A small network was shown many inputs. Here are its activations along a few directions, one row for each input.
Each table varies a few parts of the input and shows all the possible inputs, shuffled.
Descriptions start from the smaller parts, as in this example, which fits no table here: line(6) and (point or ring(11) or (values(3) and ring(5))).
Shared parts are said once, and a part with two or three values counts as separate values.

Other details of the inputs vary at random and push rows far along three fixed directions, the same in every table; ignore that.

A family of inputs:
r1: [ -7   3   2  -2  12  -7  16  25 -24  -1  -9  -3]
r2: [  2  24 -17   0  27 -14  12   6 -24   4 -10 -17]
r3: [  6 -30   6  -2 -14  21 -13  -6  13   0  12  10]
r4: [-13  18 -22   4  13  13   9  -5  -9  17 -10 -20]
r5: [ -4  -3 -35  10   7   7  -7 -23   2  14 -11 -28]
r6: [ -5   8  18   1  -2 -11  -9   0   5  -5   4  -4]
r7: [  1  14  -4  -3  12  -3  12  -1 -14 -17  -3   3]
r8: [-10 -28 -37 -22  17  -7 -19  34 -12  26  -8  21]
r9: [  1 -11  -6   4 -17  17 -11 -23  31   2  10 -13]
r10: [ 14 -18  -2  12  -8  10  -8 -12  27  18   5  -9]
r11: [  0 -13 -12   1  -6   7  -8   6  22  19   7  -9]
r12: [  8 -16 -16 -15   5   3  -1  16  -4 -10   4  31]
r13: [  9   7   1   2   8  -5  16   8  -7   8 -15  -1]
r14: [ -7   0  -6   3  -7  10 -15 -11  -7  10   5  -6]
r15: [ -7  26  48   6  -2 -24  33  16 -25 -35  -4   7]
r16: [ 23   0  26   5 -11  -5   6 -11  16  -6  -4   1]
r17: [ 17  21  13   1   2 -14  -1 -16  -8   0   4 -13]
r18: [ -4 -13 -22  -4  10  17 -23 -26  13  21   4 -18]
r19: [ -1  -2  17  -5  -9   2   6   5 -17 -11  -4  18]
r20: [ -6 -22  23 -20 -12  -4   8  20  10 -34   3  40]
r21: [  3  14  12   1   9  -4  10  -2 -20   8  -5 -22]
r22: [ -4 -29 -38  -5  12   5   2  43  -5  25 -10  21]
r23: [ 14   1   5  13  -5  17  -1 -32  16   8  -2 -14]
r24: [ -6  -7 -21   1  18   0 -16 -10   9  23   0 -28]
r25: [  8  25  -2   2   5 -15  -6 -10 -10   3   5 -14]
r26: [-10  23  10  -2  -2  -4  -5 -22  -6  -4   1 -11]
r27: [ -3  24  16  13  -2  10  19 -15  -2  -2  -4 -11]
r28: [ 16 -32  -3   4 -18   4 -37  -2  39   0  27  13]
r29: [  7 -19  37 -11 -30   1 -14 -18  26 -23  16  23]
r30: [ 10  29   7  11  11   2  17 -26 -10   1 -20 -18]
r31: [ 11  20 -22   2  26  -4  -4 -13 -13  21  -3 -29]
r32: [-12 -25 -17 -10   7  10   7  36 -17  -4  -7  30]
r33: [ -6  24  -6   2   4  -2  16 -15 -10  -7 -15 -23]
r34: [  3   3  10   9 -14   0 -20 -19   5  16  12 -24]
r35: [ -8  -4   2   2   0  -5  -4  26 -14   1   0   7]
r36: [ 10 -15  -3  12  -9  21  -6 -21  23  10   3  -2]
r37: [ -9  -5   0   5   8 -10 -11  -3   8   4   5  -6]
r38: [-20  12 -26  -8  19   6  26  34 -29   9 -19  15]
r39: [  4   6  43  -4 -32   5  16  -6  25 -36  10  13]
r40: [ -1  -9 -11  -5  -2 -17  11  18  -5  -7 -14   4]
r41: [ -3  13   2   6   2   1  11   2   3  14  -2 -16]
r42: [ -2  10  -9   5  12  -3   2  -4 -10 -12   4   6]
r43: [  1  19   4   7  -1   0   5 -13  13   9   0 -33]
r44: [  6 -27   2   6 -17  19  -2  -2  24  -1   7  17]
r45: [  3  30  30 -11  -8 -19  22  12 -24 -42  -1  30]
r46: [  2  16  -6  11   4   5 -14 -23   1  -3   9 -14]
r47: [ -7  17  13  16  -4  10  -6 -20  -7  -1   4 -19]
r48: [  0  -9 -38 -13  17   1  -7  20 -23   9  -6  25]
r49: [ 12 -16  38 -11 -21  -6  -9 -15  29 -14  17   3]
r50: [  1 -20  -6  -9 -12  -1  -1  19  20   0   4   8]
r51: [  4 -28   3 -11  -9  -4  -8  28  -8   5   1  26]
r52: [  0  15  26   1  -5 -10  30  21  -7 -11  -7  10]
r53: [-18  19 -17   4  19   3 -10 -10 -13  10  -6 -16]
r54: [ -5  -5   4 -12  -7 -13 -14   9   3   3   6   9]
r55: [  5  -4  -2   3   5 -12  -4  10   1  -9  10  11]
r56: [-10 -41 -25   7  -1  17 -22   8   9   9  12  19]
r57: [-20   3  -3  -5  15  -8   8  13 -15 -13  -6  19]
r58: [  5   7  17  -3 -14 -15  14   3   7 -18  -5  -5]
Each input here is: values(2) and (line(11) or (values(3) and ring(6))).
Changing only the values(2) part turns r7 into r2. The same change can be made to r29. Which row results?
> r8
Changing only the values(2) part turns r11 into r4. The same change can be made to r50. Which row results?
> r9
Change only the values(2) part in r12. List by row number the other rows that result.
> r31
Start at r56 and move only the ring(6) part, one step at a time. The first step leads to r32. Which rows follow, in order?
> r3, r19, r14, r47
Change only the ring(6) part in r1. List by row number the other rows that result.
> r15, r21, r34, r35, r51

A family of inputs:
r59: [ -5 -26   8 -13  -3  -6  -7  33 -15  -1   2  33]
r60: [ 11 -13   3 -21  -2 -16   0  37 -14  -8   0  40]
r61: [ -2 -12  18  11 -13   7 -26 -18  16   6  21 -13]
r62: [ 11  -8 -22  -9   5   8   1  12 -12   2  -6  26]
r63: [-12  41  23  -7   5 -24  17  -8 -14 -14  -8 -24]
r64: [-10  13  55  -3 -28  -4  33  17  -6 -56   4  38]
r65: [ 15   1  29   0 -13  -4 -13 -17   0  -1   9  -4]
r66: [-12  41  35  13   3   2  31 -13 -29 -24 -10 -11]
r67: [-16  18 -18  -3  12   5  10 -12  -4   1 -11 -16]
r68: [ 18 -25  21  11 -25   4  -1  -1  43  23   7 -20]
r69: [-19  16  -8   7  11  -5  -7   2 -19  12   2 -20]
r70: [  0  14 -19  15  14  13  33   4  -4  33 -28 -35]
r71: [ 16 -16   6   6 -14  22 -14 -29  16   4   9   4]
r72: [  5 -12  -2   5 -10   8  -8 -28  31 -10   6 -10]
r73: [  5  36   5   3  21 -28  12  -5 -19  -6 -10 -21]
r74: [ -1 -14 -50  -8  24   0   2  24  -9   5 -13  20]
r75: [-22 -11 -31  -9  11  -3 -16  24  -3  19   1   3]
r76: [-19   9 -20   2   5  13   0  -7   1   5  -4 -10]
r77: [ 25 -15  -1   8 -14  15 -16 -27  33  -5  18   6]
r78: [ -5 -33   0 -10  -6  12   3  29 -11  -9  -2  48]
r79: [  6  -7   7   0  -7 -12 -15 -16  26  -5  12 -16]
r80: [ 10   4 -39   3  25  -7 -20  -1  -8  30   1 -17]
What do these inputs look like to the network?
> values(2) and (point or ring(10))
Changing only the values(2) part turns r77 into r80. The same change can be made to r64. Which row results?
> r69
Change only the values(2) part in r72. List by row number the other rows that result.
> r79

A family of inputs:
r81: [  2  -4  -3  -5  -9  -5  23  42   9 -10  -8  17]
r82: [ -5  40  16 -21   8 -39  25  40 -45 -10 -12  10]
r83: [ 12 -18  24  -1 -22   1   1 -23  38   2  -4  -5]
r84: [-32 -24 -32   2  18  13 -37   2  10  57   7 -39]
r85: [  7  14  10  -1  -5  -3  27   3  17  -7  -4 -16]
r86: [ 15 -27  13   1 -26   9  -9 -17  32  10  -3  -6]
r87: [ -9  37   4  27   3   9  15 -25  -3  -8  -5 -19]
r88: [  8 -46   4 -13 -34  25 -11  14  12 -17   9  50]
r89: [  0  -2 -48  -3  22  12 -46 -24  -3  42  11 -10]
r90: [ -2 -32 -52  -6  21  13  -5  48 -24  45 -17  10]
r91: [-12 -39 -30 -21   1  14   2  21   4  -2 -13  48]
r92: [-15  22  -1 -18  15   0  42   8 -24 -22 -21  14]
r93: [-35  12  25   5  -3   9 -11 -22  -3  -6  12 -20]
r94: [  8  25  17   7  -4  -1  19  -9 -19  12 -19 -32]
r95: [-14  10 -28 -17  12 -10 -10  25 -34   2  -1  24]
r96: [ -4 -12 -17   8   1  -2 -34 -26   9  -5  17 -14]
r97: [ 11 -48   7  -6 -25  26 -10  17  11 -16  15  51]
r98: [ -1  17 -18  27  21   2  12  -3  -9  32  -8 -33]
r99: [15 -6 27 18 -8  2 10 -2  9  4  8 -9]
r100: [  4   1   4   1 -12 -20 -19  -8   9   6  13 -21]
r101: [  8  17  21   8   7 -11 -10 -32  -2 -31  10 -12]
r102: [ 20 -21  29 -21  -7 -23  -7  31  10 -20   9  43]
r103: [ 20  -8  30   3  -9 -21 -14 -14  22 -16  15  -9]
r104: [-21  42   3 -16  14 -33  24  27 -60 -34 -15  18]
r105: [ -4  -2 -33  13  -1  25 -12 -13  24   8   5 -10]
r106: [-18 -14 -55   8  31  16   4  34 -26  19 -11  26]
r107: [  5 -22 -25  -5   4  13  -3  -9  28  28  -3 -20]
r108: [  6  14  24  22  -2  14  11 -29  -6 -11  10  -8]
r109: [  5 -17   8  -1 -22  22 -11 -33  20  -5   0   5]
r110: [  0  32  11  23   2  -7  23  -1   1   5 -12 -28]
r111: [ 19   7  36   0  -5  -5 -17 -32  14 -28  18  11]
r112: [-13  38 -28   2  26  12  27 -12 -17   1 -16 -25]
r113: [ 14  34  24  -5   6 -20  -3 -13  -6  13   5 -20]
r114: [  7 -19  30 -15 -18 -36   4  34   3 -38   9  31]
What do these inputs look like to the network?
> values(2) and (point or ring(6) or ring(10))
Changing only the values(2) part turns r97 into r90. The same change can be made to r105. Which row results?
> r81
Start at r82 and move only the ring(6) part, one step at a time. The first step leads to r100. Which rows follow, in order?
> r114, r103, r102, r113
